Each row below holds a small network's activations on one input, seen along a few directions.
Each table varies a few parts of the input and shows all the possible inputs, shuffled.
Descriptions start from the smaller parts, as in this example, which fits no table here: ring(8) and (point or ring(11) or (values(2) and line(6))).
Shared parts are said once, and a part with two or three values counts as separate values.
(in the rows, 128 means zero)

Other details of the inputs vary at random and push rows far along two fixed directions, the same in every table; ignore that.
To show where, the next rows are all for the same input, with only those details redrawn:
[144 173 147 116  84 112 116  69 136 166 153]
[168 139 145 116  56 113 115 171 153 123 145]
[116  93 107 124 118 138  97 195 110 117 149]
[168 139 144 116  56 113 115 171 153 123 145]
[ 94 130 111 124 144 136  99  90  96 161 157]
[119 101 111 123 114 135 100 181 113 122 149]

Rows:
row 1: [161 134 146 112  77  99 128 168 164 115  85]
row 2: [120 106 107 125 108 151 118 182 100 123 122]
row 3: [ 97 124 122 157 174 132 126  89 119 149 150]
row 4: [100 123 126 138 163 140 119 101  79 153 155]
row 5: [122  76 131 134 156 111 123 190 127 109 118]
row 6: [134  99 113 128 149 130 130 177 116 107  80]
row 7: [ 86 109 107 122 165 126 119  98 109 154  99]
row 8: [115  99  99 127 120 128  98 195 110 111 150]
row 9: [172 163 177 123 132 106 143  61 145 153 106]
row 10: [118 137 129 139 144 122 134  89  97 157 158]
row 11: [116 128 115 157 189 147 125  97 107 134 135]
row 12: [157 183 135 144 109 128 148  65 146 147 107]
row 13: [123 122 113 142 175 143 139  97  78 148 146]
row 14: [187 145 159 115 103 116 170 167 175 102 127]
row 15: [148 172 168 145 112 116 134  67 157 155 142]
row 16: [ 91 124  93 129 143 145 125 100  83 159 133]
row 17: [110  93  96 145 126 147 122 189 134 111 116]
row 18: [ 87 123 104 144 159 130 105  88 133 153 152]
row 19: [163 177 137 144 103 127 159  63 153 153 109]
row 20: [125 124 136 121 174 147 144 135 124 120 132]
row 21: [150 109 153 127  39 120 147 113 145  18 130]
row 22: [135  94 122 125 145 139 130 176 117 113  79]
row 23: [113 104 109 141 122 153 114 178 133 116 113]
row 24: [123 110  93 137 144 153 142 145  81 131 118]
row 25: [160 179 145 141 105 137 149  63 148 153 105]
row 26: [117 116 128 134 199 124 123  97 100 137 111]
row 27: [128 103 120 140 132 128 121 193  99 108 148]
row 28: [110  84 130 134  86 137 149  79 119  42 138]
row 29: [ 82  90 130 133 118 153 134  37  94  62 140]
row 30: [133  83 108 129 150 133 138 186 117 108  81]
row 31: [116 115 119 126 188 144 140 153 115 108 133]
row 32: [174 174 156 149 120 118 156  61 158 150 134]
row 33: [155 142 145 102  76 100 138 171 196 110 141]
row 34: [100 114  92 129 132 145 115 152  85 131 127]
row 35: [198 127 165 125 104  97 152 162 166 110 101]
row 36: [ 83 131  96 145 158 147 112  99 112 145 122]
row 37: [145 106 139 115 100  93 112 175 169 117 115]
row 38: [101 127 131 123 167 125 133 140 128 118 145]
row 39: [124 108 105 119 148 149 156 181 128 104 108]
row 40: [ 86 132 105 144 161 130  96  90 128 147 150]
row 41: [170 143 156 148  87 107 134 170 172 105 136]
row 42: [137  99 104 134 126 161 134 192  87 111 111]
row 43: [149 104 115 141 143 142 132 190  93 103 136]
row 44: [ 73 132 107 111 173 128 109 105 129 138 150]
row 45: [ 85 107 123 119 171 119  91  98 119 153 123]
row 46: [161 137 147 132  69 115 112 167 187 116 136]
row 47: [ 74 131 111 109 164 153 128 103 115 146 122]
row 48: [176 178 162 130 109 125 149  64 119 158 139]
row 49: [103 106 104 111 133 140 138 183 138 111 118]
row 50: [120 151 126 105 112 126 139 137 151 123 117]
row 51: [162 186 133 129  96 125 152  68 112 155 116]
row 52: [121  79 141 131 155 120 113 191 124 109 114]
row 53: [112  92 119 118 140 106  95 179 139 112 116]
row 54: [141 177 165 116 119 101 160  71 165 149 147]
row 55: [172 138 137 119  53 102 126 171 160 123 147]
row 56: [ 88 134 139 121 180 136 132  95 119 143 148]
row 57: [100 140 115 117 174 158 146  92 109 142 111]
row 58: [ 94 130 111 125 144 136  99  90  96 161 157]
row 59: [147 164 171 125 126  84 131  69 148 151 119]
row 60: [171 175 164 145 122 128 145  62 153 150 130]
row 61: [ 86 116 118 107 155 136 109 142 138 128 146]
row 62: [ 98 144 106 120 177 149 146  94 107 136 113]
row 63: [163 129 155 110  72 109 128 167 165 121  84]
- Changing only one part turns row 29 into row 21. The same change can be made to row 2. Which row results? => row 34
- Changing only one part turns row 35 into row 9. The same change can be made to row 54. Which row results? => row 56
- What is each input in this table made of? => values(3) and (point or (values(4) and ring(5)))
- Which other rows does row 37 become when the values(3) part takes its other values? List them by row number. => row 45, row 53
- Which other rows does row 47 become when the values(3) part takes its other values? List them by row number. => row 49, row 50
- A walk changes only the ring(5) part. It starts at row 6 and steps to row 26. List the rest of the walk in order. => row 59, row 53, row 1

Rows:
row 64: [131 118 124 133  99 123 117 145 131 126 133]
row 65: [136 121 132 116 115 122 130 140 126 106 120]
row 66: [ 72  94  87 140 168 151 113 106  92 126 135]
row 67: [129 119 135 127 102 132 114 145 133 122 140]
row 68: [ 95 106 106 118 133 136 114 139 111 127 146]
row 69: [139 124 133 128 120 116 117 148 133 116 139]
row 70: [112 138 130 131 162 139 124 101 119 162 128]
row 71: [153 120 139 134 138 122 141 148 133 118 117]
row 72: [111 134 123 130 163 145 133 107 126 136 120]
row 73: [ 78 122  95 137 188 141 109  89  91 161 130]
row 74: [147 126 134 118 129 121 133 157 127 137 117]
row 75: [110 167 138 130 132 119 136   5 128 159 152]
row 76: [141 120 135 131 122 119 128 140 133 102 130]
row 77: [128 120 126 128 107 121 121 145 140 118 152]
row 78: [132 148 134 131 108 119 132  90 134 130 121]
row 79: [144 122 138 135 136 124 145 149 140 118 121]
row 80: [143 124 129 137 127 128 141 149 137 126 106]
row 81: [150 165 146 121 112 123 134 117 159 146 125]
row 82: [ 95 137 127 123 142 130 130  44 104 150 137]
row 83: [ 91 125 115 119 149 131 115 107 103 141 140]
row 84: [140 122 126 131 113 123 125 139 130 109 114]
row 85: [127 117 130 118 100 122 122 146 128 123 139]
row 86: [103 132 113 133 176 131 125 114 121 147 138]
row 87: [167 168 134 132  80 134 146 114 119 136 147]
row 88: [140 129 131 131 137 125 143 149 147 113 122]
row 89: [153 176 158 126 112 106 148  56 154 144 130]
row 90: [106 150 119 134 159 130 130  50 113 157 120]
row 91: [ 99 124 115 118 153 129 112 105 100 141 136]
row 92: [133 113 126 136 101 126 128 137 131 112 123]
row 93: [129 128 141 130 107 133 127 105 132 121 133]
row 94: [128 122 116 129  97 124 117 144 137 125 137]
row 95: [139 123 135 122 129 127 147 150 134 122 111]
row 96: [102 101 116 136 143 131 112 137 111 124 152]
row 97: [139 131 122 133 128 129 140 148 144 120 107]
row 98: [156 158 142 130 108 113 138 118 149 155 115]
row 99: [128 118 129 126 103 138 125 137 139 106 135]
row 100: [134 135 125 115 127 124 135 157 141 131 122]
row 101: [103 134 104 134 167 135 122 114 117 155 123]
row 102: [135 130 133 125 121 131 120 152 139 127 128]
row 103: [143 157 139 127  90 111 124 109 145 139 129]
row 104: [138 122 137 126 116 133 122 139 132 105 122]
row 105: [133 121 135 132 117 121 131 141 136 102 134]
row 106: [100  95 107 121 132 140 125 146 113 105 135]
row 107: [149 183 152 113 113 112 157  62 155 151 116]
row 108: [ 99 110 121 139 150 133 124  94 108 125 144]
row 109: [103 101  87 146 162 172 134 144  63 110 142]
row 110: [135 124 131 117 122 125 139 145 134 113 117]
row 111: [152 122 130 135 129 126 138 148 130 126 102]
row 112: [126 104 120 136 167 130 122 163 112 132 129]
row 113: [142 126 135 133 134 120 134 157 140 133 130]
row 114: [151 126 127 133 127 122 127 156 130 140 111]
row 115: [137 125 135 127 123 135 130 144 139 112 119]
row 116: [126 123 127 124 101 134 115 145 139 121 145]
row 117: [136 127 135 124 114 129 111 148 132 120 132]
row 118: [133 129 128 115 119 121 128 153 134 127 126]
row 119: [136 140 127 128 113 117 116 116 129 137 126]
row 120: [149 127 139 128 131 131 125 156 132 137 119]
row 121: [138 128 132 119 127 123 136 158 134 137 121]
row 122: [148 121 136 121 131 125 143 149 127 122 108]
row 123: [131 126 133 130 115 118 120 149 136 116 144]
row 124: [156 178 164 126 113 121 150  60 154 158 116]
row 125: [128 122 132 118 110 124 133 142 130 106 124]
row 126: [138 128 131 129 127 118 126 152 141 123 136]
row 127: [ 77  88 103 135 175 158 108 142  93 109 132]
row 128: [151 122 141 130 133 135 135 148 132 122 110]
row 129: [ 99 113 118 129 144 143 106 141 112 125 139]
- What is each input in this table made of? => values(2) and (point or (values(4) and line(8)))
- Changing only the values(2) part turns row 120 into row 128. The same change can be made to row 86. Which row results? => row 88
- Changing only the values(2) part turns row 74 into row 122. The same change can be made to row 69. Which row results? => row 76
- Which other rows does row 72 become when the values(2) part takes its other values? List them by row number. => row 81

Rows:
row 130: [118 121 122 130 140 128 114 116 102 147 125]
row 131: [167 189 162 109  51  99 148  71 178 145 114]
row 132: [115 116 118 133 135 130 117 107 102 132 118]
row 133: [111 130 120 125 151 123 114 123 128 151 137]
row 134: [135 139 124 131 128 123 119 132 121 157 126]
row 135: [101 124 119 128 145 138 136 105 124 117 137]
row 136: [123 131 118 133 149 131 119 122 111 154 135]
row 137: [121 121 129 136 146 133 121 111 107 137 138]
row 138: [108 120 131 128 148 126 116 112 124 134 139]
row 139: [123 132 122 139 152 134 121 121 113 150 141]
row 140: [138 115 126 123 108 135 129 201 152  99 129]
row 141: [106 116 128 132 147 127 124 101 122 113 138]
row 142: [105 134 114 120 145 137 123 119 125 140 131]
row 143: [165 187 167 122  94  96 142  78 174 154 145]
row 144: [154 110 117 124  92 136 129 227 135 103 112]
row 145: [110 124 109 129 133 141 128 111 104 136 117]
row 146: [102 115 120 126 137 123 111 107 119 130 120]
row 147: [113 124 115 135 139 148 135 106 108 125 130]
row 148: [137  91 124 139 117 136 124 179 120  89 124]
row 149: [145 109 127 123 104 132 136 220 155  84 133]
row 150: [105 115 123 126 141 125 116 104 121 123 127]
row 151: [124 133 138 120 127 115 119 106 134 139 133]
row 152: [115 131 126 125 123 134 134 112 137 120 130]
row 153: [114 125 116 135 142 145 142 104 106 119 135]
row 154: [165 107 131 137 108 126 132 224 141  98 137]
row 155: [100 123 113 122 138 137 127 108 123 127 126]
row 156: [118 116 121 134 138 132 121 104 104 125 125]
row 157: [208 228 203 112  88  80 181  22 206 167  85]
row 158: [141 131 134 136 180 132 155 115 122 138  86]
row 159: [142  89 133 129  99 124 121 206 151  75 123]
row 160: [119 117 126 140 144 134 130 101 105 116 136]
row 161: [161  95 137 134 104 126 132 214 133  84 134]
row 162: [110 120 132 129 152 124 122 110 123 127 145]
row 163: [133  99 110 129 113 144 133 184 119  96 118]
row 164: [226 180 172 113  13 102 158 173 194 112 115]
row 165: [101 134 112 119 142 135 119 122 123 147 124]
row 166: [111 130 125 131 154 127 116 121 131 147 143]
row 167: [118 136 117 134 149 145 138 115 109 132 141]
row 168: [117 135 116 133 146 148 131 117 110 139 135]
row 169: [137 135 136 128 125 122 124 105 117 142 131]
row 170: [106 120 124 122 142 121 109 116 120 145 127]
row 171: [108 130 117 125 147 121 110 126 127 158 130]
- Changing only one part turns row 140 into row 168. The same change can be made to row 135. Which row results? => row 153
- What is each input in this table made of? => values(2) and (point or (line(4) and ring(5)))
- Which other rows does row 130 become when the ring(5) part takes its other values? List them by row number. => row 132, row 134, row 144, row 145

Rows:
row 172: [133 170 143 127 139 119 144  49 129 160 134]
row 173: [162 131 152 125  97 116 135 151 153 111 128]
row 174: [116 143 118 127 170 137 136  99 116 158 107]
row 175: [169 135 146 133  84 121 137 149 141 110 131]
row 176: [164 132 141 127  80 120 138 148 143 110 122]
row 177: [ 89  49  94 134 144 146 102 217 109  71 132]
row 178: [ 98 129 119 128 134 137 123  84 110 127 141]
row 179: [154 129 140 121  78 120 135 147 145 108 116]
row 180: [161 134 151 123 111 109 138 157 159 119 112]
row 181: [151 127 143 123  74 117 129 144 145 100 128]
row 182: [115 136 122 138 146 141 131  90 105 137 143]
row 183: [109 134 128 130 158 135 129  88 117 140 141]
row 184: [118 165 135 122 118 127 138  40 126 153 129]
row 185: [150 144 138 117  81 105 104 167 155 151 145]
row 186: [168 135 148 127  99 112 141 154 149 115 121]
row 187: [ 92 124 118 127 137 132 118  82 121 124 143]
row 188: [121 139 122 128 167 132 132 100 114 158 103]
row 189: [110 133 116 131 141 140 131  88 107 137 134]
row 190: [ 51  81  72 130 197 152  78 176  80 154 158]
row 191: [114  66 101 141 176 147 119 230 110 101 110]
row 192: [115 139 123 135 171 135 135 100 121 153 120]
row 193: [157 138 147 122 114 115 143 157 161 119 116]
- What is each input in this table made of? => values(2) and (point or line(10))
- Changing only the values(2) part turns row 180 into row 193. The same change can be made to row 176. Which row results? => row 189
